These are the activations of a small network on made-up records, seen along a few directions, one row for each record.
Each row is followed by the record's values for the fields NAVIG, KIFI, TEFUP, GUKOD, MODO, VABAV, RAMO.
A field that a record lacks is left out.
The largest differences between rows may come from other fields.
(in the rows, 500 means zero)
Strong random noise was added to every row along 6 fixed directions; ignore it. To show where, here is one row again and again, with new noise each time:
[566 256 732 490 269 601 391 561 583 336 316 556 554 580 479 590 461 562
 473 378]
[513 332 652 455 456 493 431 499 472 543 502 531 581 541 438 485 451 572
 472 467]
[357 469 476 561 533 525 467 458 370 538 487 487 455 534 452 433 534 448
 536 435]
[472 698 540 733 644 349 565 539 435 461 606 490 253 426 592 463 487 632
 712 494]
[511 451 349 357 486 511 501 517 419 572 634 585 571 448 321 442 510 560
 421 565]
[620 477 769 493 446 392 366 434 547 441 453 484 479 544 436 639 457 466
 584 524]
[648 536 777 495 390 404 462 534 675 220 442 551 473 507 611 652 512 529
 542 503]
[463 308 613 420 395 567 421 488 487 466 427 538 612 572 448 497 508 478
 419 431]

[584 473 717 503 435 474 305 364 552 540 329 347 417 622 358 710 420 258
 537 532] | NAVIG: dore / KIFI: nud / TEFUP: dudil / GUKOD: vola / MODO: fivo / VABAV: dami / RAMO: zup
[609 690 427 449 459 429 590 578 563 284 544 630 499 333 568 582 629 580
 514 590] | NAVIG: dore / KIFI: nud / TEFUP: dudil / GUKOD: vola / MODO: rivo
[558 593 467 447 538 426 535 491 556 542 619 471 415 494 446 539 450 521
 471 597] | NAVIG: vopu / KIFI: gadiz / TEFUP: tas / GUKOD: vola / MODO: fivo / VABAV: dami / RAMO: zup
[594 450 545 412 228 611 518 637 615 237 418 623 555 523 566 667 543 520
 338 477] | NAVIG: dore / KIFI: nud / TEFUP: dudil / GUKOD: vola / MODO: fivo / VABAV: tebel / RAMO: zup
[589 496 348 520 400 615 397 416 429 476 378 496 466 480 227 525 545 467
 665 507] | NAVIG: vopu / KIFI: nud / TEFUP: dudil
[715 527 447 325 316 538 602 613 743 243 492 603 519 445 603 641 503 658
 389 568] | NAVIG: dore / KIFI: nud / TEFUP: tas / GUKOD: vola / MODO: rivo / VABAV: dami / RAMO: zup
[346 425 334 471 527 640 662 588 579 382 493 513 588 516 716 332 555 522
 372 410] | NAVIG: dore / KIFI: gadiz / TEFUP: tas / GUKOD: pifi / MODO: rivo / VABAV: dami / RAMO: dima
[430 534 426 825 426 612 582 728 448 305 383 538 213 452 655 441 484 720
 680 318] | NAVIG: dore / KIFI: nud / TEFUP: tas / GUKOD: pifi / MODO: fivo
[241 452 436 579 594 534 601 558 392 533 513 587 543 496 672 343 596 544
 407 414] | NAVIG: dore / KIFI: gadiz / TEFUP: tas / GUKOD: vola / MODO: rivo
[674 440 305 413 346 564 410 548 402 672 548 566 458 432 176 561 410 646
 535 566] | NAVIG: dore / KIFI: nud / TEFUP: dudil / GUKOD: pifi / MODO: rivo
[639 446 572 331 502 416 503 361 551 713 662 468 569 575 534 525 404 612
 467 575] | NAVIG: vopu / KIFI: gadiz / TEFUP: dudil / GUKOD: pifi / MODO: rivo / VABAV: dami / RAMO: dima
[472 310 400 396 364 680 451 468 513 504 362 473 606 556 388 511 512 384
 426 446] | NAVIG: dore / KIFI: gadiz / TEFUP: dudil / GUKOD: pifi / MODO: rivo / VABAV: dami / RAMO: zup
[636 474 513 529 488 501 479 555 573 499 454 491 466 510 449 486 382 617
 593 482] | NAVIG: dore / KIFI: nud / TEFUP: tas / GUKOD: vola / MODO: fivo
[414 517 624 519 519 465 416 383 479 487 440 492 483 562 497 573 536 364
 482 483] | NAVIG: vopu / KIFI: gadiz / TEFUP: tas / GUKOD: vola / MODO: rivo
[368 594 483 539 731 438 450 232 293 587 483 387 547 498 445 348 605 268
 710 516] | NAVIG: vopu / KIFI: nud / TEFUP: dudil / GUKOD: pifi / MODO: fivo
[497 567 651 371 376 463 498 453 568 353 491 602 563 555 600 682 639 357
 337 519] | NAVIG: vopu / KIFI: gadiz / TEFUP: dudil / GUKOD: vola / MODO: rivo
[330 402 546 535 666 492 419 436 346 561 442 422 623 510 455 358 546 328
 532 468] | NAVIG: dore / KIFI: nud / TEFUP: tas / GUKOD: pifi / MODO: fivo
[425 594 504 394 484 505 442 429 568 283 382 512 588 500 526 598 667 193
 430 522] | NAVIG: dore / KIFI: gadiz / TEFUP: tas / GUKOD: vola / MODO: rivo
[595 643 296 554 312 623 508 575 656 183 359 526 308 417 379 674 540 435
 558 517] | NAVIG: vopu / KIFI: gadiz / TEFUP: tas / GUKOD: vola / MODO: rivo / VABAV: dami / RAMO: zup
[329 426 460 276 538 574 510 318 380 621 468 537 774 552 542 410 673 337
 410 479] | NAVIG: dore / KIFI: gadiz / TEFUP: dudil / GUKOD: vola / MODO: rivo
[496 468 603 743 574 466 552 616 513 493 457 422 353 469 588 453 383 685
 648 433] | NAVIG: dore / KIFI: nud / TEFUP: tas / GUKOD: vola / MODO: fivo / VABAV: dami / RAMO: zup
[592 465 478 416 419 530 571 546 634 425 553 516 481 511 598 495 454 635
 455 513] | NAVIG: vopu / KIFI: gadiz / TEFUP: tas / GUKOD: pifi / MODO: fivo / VABAV: dami / RAMO: zup
[392 468 258 647 515 671 505 505 365 638 424 411 342 511 378 439 456 495
 570 429] | NAVIG: dore / KIFI: nud / TEFUP: dudil / GUKOD: vola / MODO: rivo / VABAV: dami / RAMO: zup
[460 635 485 476 581 476 419 396 574 400 397 387 520 525 479 528 565 180
 503 490] | NAVIG: dore / KIFI: nud / TEFUP: dudil / GUKOD: vola / MODO: rivo
[425 488 588 577 475 505 534 474 522 545 463 449 395 631 670 556 471 532
 495 420] | NAVIG: dore / KIFI: gadiz / TEFUP: tas / GUKOD: vola / MODO: rivo / VABAV: dami / RAMO: zup
[456 540 451 506 608 455 473 404 373 605 550 498 543 430 380 438 540 490
 539 537] | NAVIG: vopu / KIFI: nud / TEFUP: dudil / GUKOD: vola / MODO: rivo
[427 470 494 505 581 485 516 519 453 554 530 500 567 531 525 424 509 436
 403 470] | NAVIG: dore / KIFI: nud / TEFUP: dudil / GUKOD: vola / MODO: fivo
[433 713 327 453 540 472 632 411 449 469 557 535 431 522 703 436 624 527
 588 504] | NAVIG: dore / KIFI: nud / TEFUP: tas / GUKOD: pifi / MODO: rivo
[360 338 435 483 544 566 520 535 343 606 544 549 669 493 455 361 516 465
 376 499] | NAVIG: dore / KIFI: nud / TEFUP: dudil / GUKOD: pifi / MODO: fivo / VABAV: tebel / RAMO: zup
[595 567 736 625 542 383 529 523 616 413 522 463 382 508 610 581 440 527
 573 528] | NAVIG: vopu / KIFI: gadiz / TEFUP: dudil / GUKOD: pifi / MODO: fivo / VABAV: dami / RAMO: zup
[489 348 528 507 509 526 447 535 460 557 459 547 598 495 462 422 451 555
 473 490] | NAVIG: dore / KIFI: nud / TEFUP: tas / GUKOD: pifi / MODO: rivo
[501 717 519 455 654 335 541 367 654 482 596 373 500 522 643 471 508 312
 485 579] | NAVIG: vopu / KIFI: nud / TEFUP: dudil / GUKOD: vola / MODO: rivo / VABAV: dami / RAMO: zup
[467 729 692 627 543 380 332 341 448 522 418 386 297 567 481 708 542 217
 665 524] | NAVIG: dore / KIFI: gadiz / TEFUP: dudil / GUKOD: vola / MODO: rivo
[280 262 546 513 447 631 563 585 470 478 435 610 649 544 632 342 557 618
 325 339] | NAVIG: vopu / KIFI: gadiz / TEFUP: tas / GUKOD: vola / MODO: rivo
[682 546 504 187 408 438 544 409 607 457 573 598 670 537 599 542 547 580
 455 606] | NAVIG: dore / KIFI: nud / TEFUP: tas / GUKOD: pifi / MODO: rivo
[482 509 371 612 465 542 520 445 372 689 539 450 289 543 452 528 442 622
 612 449] | NAVIG: vopu / KIFI: gadiz / TEFUP: dudil / GUKOD: vola / MODO: fivo / VABAV: dami / RAMO: zup
[514 311 370 399 510 610 386 460 458 853 516 374 553 580 176 434 320 443
 394 526] | NAVIG: dore / KIFI: nud / TEFUP: dudil / GUKOD: vola / MODO: rivo / VABAV: dami / RAMO: dima
[446 312 476 486 509 542 452 578 366 621 519 562 592 460 354 397 467 567
 476 495] | NAVIG: dore / KIFI: gadiz / TEFUP: tas / GUKOD: pifi / MODO: fivo

Here are new rows. What are their fields?
[657 487 524 475 492 481 439 395 487 586 459 463 503 571 435 526 437 490
 647 502] | NAVIG: dore / KIFI: nud / TEFUP: dudil / GUKOD: pifi / MODO: fivo
[445 449 613 434 446 491 411 359 433 630 467 438 533 644 466 622 504 323
 445 499] | NAVIG: dore / KIFI: gadiz / TEFUP: dudil / GUKOD: vola / MODO: fivo / VABAV: dami / RAMO: zup
[527 443 674 573 491 460 400 539 406 640 517 501 435 506 415 567 419 561
 551 487] | NAVIG: dore / KIFI: gadiz / TEFUP: dudil / GUKOD: vola / MODO: fivo
[548 522 516 557 476 440 466 495 398 609 529 518 393 495 467 529 447 649
 622 509] | NAVIG: dore / KIFI: nud / TEFUP: tas / GUKOD: pifi / MODO: rivo
[540 519 528 408 694 315 467 436 370 848 737 506 611 435 365 416 425 590
 472 656] | NAVIG: dore / KIFI: nud / TEFUP: dudil / GUKOD: vola / MODO: rivo
[623 636 674 651 561 364 512 472 569 545 572 452 290 495 577 624 405 607
 630 566] | NAVIG: vopu / KIFI: gadiz / TEFUP: dudil / GUKOD: vola / MODO: rivo / VABAV: dami / RAMO: zup
[403 565 521 653 561 473 539 566 359 612 617 560 362 446 512 464 482 651
 534 474] | NAVIG: vopu / KIFI: gadiz / TEFUP: dudil / GUKOD: vola / MODO: rivo
[520 614 506 377 541 403 444 376 471 558 548 510 541 503 453 586 556 357
 440 607] | NAVIG: dore / KIFI: nud / TEFUP: dudil / GUKOD: vola / MODO: rivo
[307 586 319 627 425 682 530 472 545 251 301 443 357 544 584 527 594 302
 526 357] | NAVIG: vopu / KIFI: gadiz / TEFUP: tas / GUKOD: vola / MODO: rivo / VABAV: dami / RAMO: zup
[527 558 450 407 506 477 624 628 631 406 604 551 514 445 585 493 516 557
 360 590] | NAVIG: dore / KIFI: gadiz / TEFUP: tas / GUKOD: vola / MODO: fivo / VABAV: dami / RAMO: zup
[460 481 419 554 598 495 429 496 449 564 468 415 482 513 373 398 447 397
 557 480] | NAVIG: dore / KIFI: nud / TEFUP: tas / GUKOD: pifi / MODO: fivo
[732 510 676 217 362 380 409 495 686 384 531 630 681 472 438 726 531 459
 361 674] | NAVIG: dore / KIFI: gadiz / TEFUP: tas / GUKOD: vola / MODO: rivo
[547 647 137 514 440 570 548 595 430 403 533 613 406 295 242 512 587 546
 529 557] | NAVIG: vopu / KIFI: nud / TEFUP: dudil / GUKOD: vola / MODO: rivo
[543 621 367 570 492 548 558 561 583 406 459 512 387 492 575 468 472 584
 590 461] | NAVIG: dore / KIFI: nud / TEFUP: tas / GUKOD: vola / MODO: rivo
[590 374 406 381 431 586 577 626 611 544 550 608 598 501 516 421 409 748
 409 468] | NAVIG: dore / KIFI: gadiz / TEFUP: tas / GUKOD: vola / MODO: rivo
[532 515 639 524 558 410 354 432 384 669 522 436 462 524 342 570 440 408
 558 547] | NAVIG: dore / KIFI: nud / TEFUP: dudil / GUKOD: vola / MODO: fivo
[403 409 474 604 519 568 421 530 450 618 421 458 444 555 406 464 428 468
 514 403] | NAVIG: dore / KIFI: gadiz / TEFUP: tas / GUKOD: vola / MODO: rivo
[359 507 445 407 461 547 591 486 469 468 569 607 580 538 621 475 630 487
 307 457] | NAVIG: vopu / KIFI: gadiz / TEFUP: dudil / GUKOD: vola / MODO: rivo
[678 514 296 433 333 573 513 560 445 519 524 609 388 448 343 561 461 714
 644 534] | NAVIG: dore / KIFI: gadiz / TEFUP: tas / GUKOD: pifi / MODO: fivo
